A small network was shown many inputs. Here are its activations along a few directions, one row for each input.
In each table, some parts of the input vary, and every possible input appears once, in random order.
A made-up example of a description, with smaller parts first: ring(5) and (point or line(9) or (values(2) and line(6))).
Shared parts are said once, and a part with two or three values counts as separate values.

Other details of the inputs shift rows strongly along two fixed directions, in all tables alike. That doesn't count.

Table:
R1: [ -8 -23 -15 -12 -24 -20   4 -17  18 -12  21  11  26  21 -36]
R2: [ 18  -3 -12   0   7  -2   8  -1  -4   0 -25  -9  -2  -4   9]
R3: [  8  -2 -18   3  -8   3  14   6  -4  13  -4 -21  -4   4  14]
R4: [ 19  -8 -27   5 -11   4  26  -6 -10  14  -4 -20   8  16  16]
R5: [  8  -1 -14   1   4   2   2  -3  -9   5  -1  -7   5  10  22]
R6: [  8 -13 -29  -6   0   4  13 -14  -8  -2 -11 -13   7  21  24]
R7: [ -3  -1   7  -5   9   6  12  10  -9   7  -7  -1 -16   2  12]
R8: [-11 -20 -24   4 -16 -21  -5  -6  19 -10  30  20  19  14 -21]
R9: [ 10  -9 -16   4   3   5  13  -9  11   0 -12  -6   8  -6   7]
R10: [-11  20  19   2   7  11  -3   0 -11   0 -12  -1 -16  -8  13]
R11: [ 18 -13 -29  -3 -13  -1  26 -12  -6  14  -2 -18  13  17  13]
R12: [ 16 -13 -26   3   1   9  23 -14   9  -1 -21 -15   4   1  17]
R13: [  8  -4 -17  -4  -7   2  14   2  -4  14  -5 -21  -4   1  14]
R14: [ 17  -6 -19   3  -1  -3   5   1   0   2 -15  -4  11  -7   8]
R15: [  5   7   8  -1   9  16  -6  -8 -11  -1  -5  -9 -16   1  13]
R16: [-12  22  22   4   8  10  -8   2 -11   5  -9   1 -13 -12  13]
R17: [  4  12  26  -4   6  10  11  15 -16  18  -7  -8 -10  -2   1]
R18: [ 16  -4 -10   4   9   5  16  -9   6  -2 -17 -12  -6  -6  11]
R19: [  0   5 -14   7  -5   2   3 -16  -4   4  -5  -8   2   0  23]
R20: [ 10  -9 -26  -3   3   6  12 -12 -11   6 -10 -14   7  17  28]
R21: [  7 -17 -32 -11 -12   3  25  -9  -1   9 -15 -27  -2  13  16]
R22: [ -9 -19 -18  -9  -9 -23 -14 -21  13 -23  24  16  20  21 -24]
R23: [ -7 -10  -5  11  -9 -13 -13  -3  28 -19  21  21  22  -9 -33]
R24: [ 20 -11 -27   8   0   6  20 -11   7   4 -14 -15   8  -6  20]
R25: [  3  21  22  10  15  11  -8  23 -18   8  -3  -2 -12  -3  18]
R26: [-21 -19  -7  -8 -11 -22 -10  -6  21 -12  30  29  17   9 -33]
R27: [-24   9  34  -3   0   0 -38   3  12 -15  27  29   4  -8 -36]
R28: [  8  -3 -15  10  -6  11  -4 -10  -2   1   3  -9   4   8  17]
R29: [  9   5  16  -6   3   2  14   4 -13  10  -7 -12 -13   5   0]
R30: [  2   3   4   1   8   3   8  12  -9  14   0  -1 -12  -2  16]
R31: [-19 -14  -4  -7 -15  -8 -25 -20  22 -25  27  23  19  10 -34]
R32: [ -4  10  22  -9   6   0   0  15  -6   6  -3 -10 -24  -8  -7]
R33: [ -2   3   5  -8   1   6   8  11  -6  14  -8 -15 -11  -4   5]
R34: [-20  -1  -5  11 -18 -18 -22 -14  18 -18  27  22  19   2 -22]
R35: [-10  26  58  -3  28   8  -8  34 -18   9  -2  10 -41 -18  -1]
R36: [-13   5  27  -4   2 -13 -25  17  14 -18   3  31   8 -15 -41]
R37: [-10   9  23   8   0 -14 -28  23  12 -15  12  29  11 -20 -38]
R38: [ -6  36  60   5  21  23 -28  28 -17   9   1   7 -27 -25   5]
R39: [-17  42  61   5  23  12 -19  18 -20   1  -8   7 -37 -25   2]
R40: [ -5 -11  -7  -4  -8 -19 -15  -1  19 -16   6  23  24  -5 -32]
Description of these inputs: line(5) and (values(2) or line(6)).
Question: The inputs of R14 and R37 match in every part but the line(5) part. If R11 is changed in the same way as R14 into R37, which row does it become?
Answer: R4
Question: The inputs of R8 and R7 match in every part but the line(5) part. If R34 is changed in the same way as R8 into R7, which row does it become?
Answer: R10
Question: Which other rows does R15 become when the line(6) part takes its other values? List them by row number.
Answer: R22, R29, R32, R35, R39
Question: Which other rows does R5 become when the line(5) part takes its other values? List them by row number.
Answer: R6, R20, R22, R25
Question: Which other rows does R23 become when the values(2) part takes its other values? List them by row number.
Answer: R37
Question: Which other rows does R36 become when the values(2) part takes its other values? List them by row number.
Answer: R12

Table:
R41: [ 17  -4 -11  -1  -4   4  18   0   0   9 -17 -18   2  -4   5]
R42: [-16 -14 -16  -5 -25 -17  -9 -16  15  -9  32   9  14  16 -23]
R43: [ 10   3   7   0   4   6  18  15  -2  12 -16 -14 -13 -11   7]
R44: [ 14  -1  -5  -1  -1   7  20   6  -1  12 -18 -16  -5  -6   8]
R45: [ 14   3  10   0   9   3   5  17  -8   7 -14  -4   0  -8  -2]
R46: [-12  17  28  11   1   6 -19  10   3  -3  16  11  -3 -16 -11]
R47: [  5   8  -1   0   6   8   7   8 -22  15  -4 -13 -11  11  25]
R48: [  8   5  -7   4  11   8  -2  -6  -9  -4 -18  -3  -3  -4  25]
R49: [  8   8  -8  12   1  13   5 -10  -4   3 -13 -13  -5  -8  24]
R50: [-18  16  40  -9   9   6 -15   5  -5  -3   6  10 -18  -8 -16]
R51: [-16   2  14  -5   3  -1 -17  -9  11 -13   6  10  -4  -6 -17]
R52: [-19  19  47  -7   7   2 -18  13  -5   0  15  12 -21  -8 -21]
R53: [ -3  16  13   8   0  14   2   8 -14  16  -1 -14 -13  -4  20]
R54: [  9  14   4  12  13  12  -5   5 -10   3 -13  -1  -6  -9  25]
R55: [  3   3   4  -7   8   4   6   2 -16   6  -4  -7 -11  13  17]
R56: [ -6  -3  11  -5  -3 -12   4  11  12  -1   7   8  -2 -11 -23]
R57: [-14 -15 -10  -7  -5 -15 -19 -17  18 -25  14  22  16  11 -22]
R58: [ -3 -17  -8  -5  -5 -22   3   7  15  -7  10  15  14   2 -25]
R59: [  3 -15 -37   5 -14  -6   5 -15  -1   4  11  -4  20  22  15]
R60: [ -6  14  21  11   7   3 -22  14  -2  -1  14  18   1  -9  -5]
R61: [ 19 -22 -36  -4  -7  -6  19  -5   6   1  -9  -9  18  10   2]
R62: [  3  -9 -29   5  -6   2   6 -28   6  -7 -11 -10   7   3  14]
R63: [ 10 -15 -17  -2  -1  -8  15   5   3   2  -6  -2   9   3  -3]
R64: [ -9 -15 -12 -12  -7 -12  -7 -20   8 -17  13  16  15  19 -17]
Question: What do these inputs look like to the network?
Answer: values(2) and (line(4) or ring(8))
Question: List by row number the other rows that have the values(2) part in common with R58.
Answer: R45, R47, R48, R54, R55, R57, R59, R60, R61, R63, R64
Question: A walk changes only the line(4) part. It starts at R41 and steps to R44. List the rest of the walk in order.
Answer: R43, R56
Question: Which other rows does R51 become when the values(2) part takes its other values? List them by row number.
Answer: R57

Table:
R65: [  6  13  17   2  16   9   4  17 -13   9 -19  -3 -15 -11  15]
R66: [  3 -20 -46  -4 -14  -1  10 -39   1  -5   2 -13  13  27  24]
R67: [  7  11  18  -3  13  11   8  15 -15  12 -16 -10 -18  -5  12]
R68: [  8 -20 -38   2 -13  -5  13 -23  13  -4  -3  -8  15   9   7]
R69: [  6  15  19   3   9  12   4  20 -13  13 -11  -9 -13 -10  13]
R70: [  8 -21 -43  -4 -15  -4  21 -26   8   0  -3 -16  11  15   9]
R71: [-13  -2  12   0  -6 -14 -20   1  19 -16  17  22  11  -7 -35]
R72: [  2  14  23  -2  11  11   4  14 -12  10 -12 -10 -20 -11   8]
R73: [  3  15  17   6   8  12   6  15 -11  13  -8  -9 -16 -12  13]
R74: [  9  13  20   2  15  11   3  16 -13   7 -17  -4 -14 -11  11]
R75: [  3 -16 -45   5 -15  -2   6 -33   1  -4   8 -11  17  25  22]
R76: [  9  -6 -13  -4  -1   4  15  -6  -5   6 -12 -15  -1   6  10]
R77: [  0   2 -11   4   3  10  -6 -16  -6  -3  -3  -4  -1   6  21]
R78: [  6  11  16   2  12   8   5  21 -15  12  -9  -4 -13  -7  13]
R79: [-17  -4  16  -8  -2 -18 -17   8  14 -14  21  25   7   0 -37]
R80: [-12  -2  13  -1  -6 -16 -17   8  13 -10  24  24  12  -2 -35]
R81: [-13  -1  14  -2  -4 -14 -20   3  18 -16  18  23  13  -7 -35]
R82: [-15   0  12   0  -9 -15 -19   5  16 -10  24  21  11  -5 -35]
Question: What do these inputs look like to the network?
Answer: values(3) and (point or line(5))
Question: The inputs of R65 and R78 match in every part but the values(3) part. If R77 is changed in the same way as R65 into R78, which row does it become?
Answer: R75
Question: Which other rows does R82 become when the line(5) part takes its other values? List them by row number.
Answer: R69, R73, R78, R80
Question: A walk changes only the line(5) part. It starts at R70 and steps to R72. List the rest of the walk in order.
Answer: R76, R67, R79
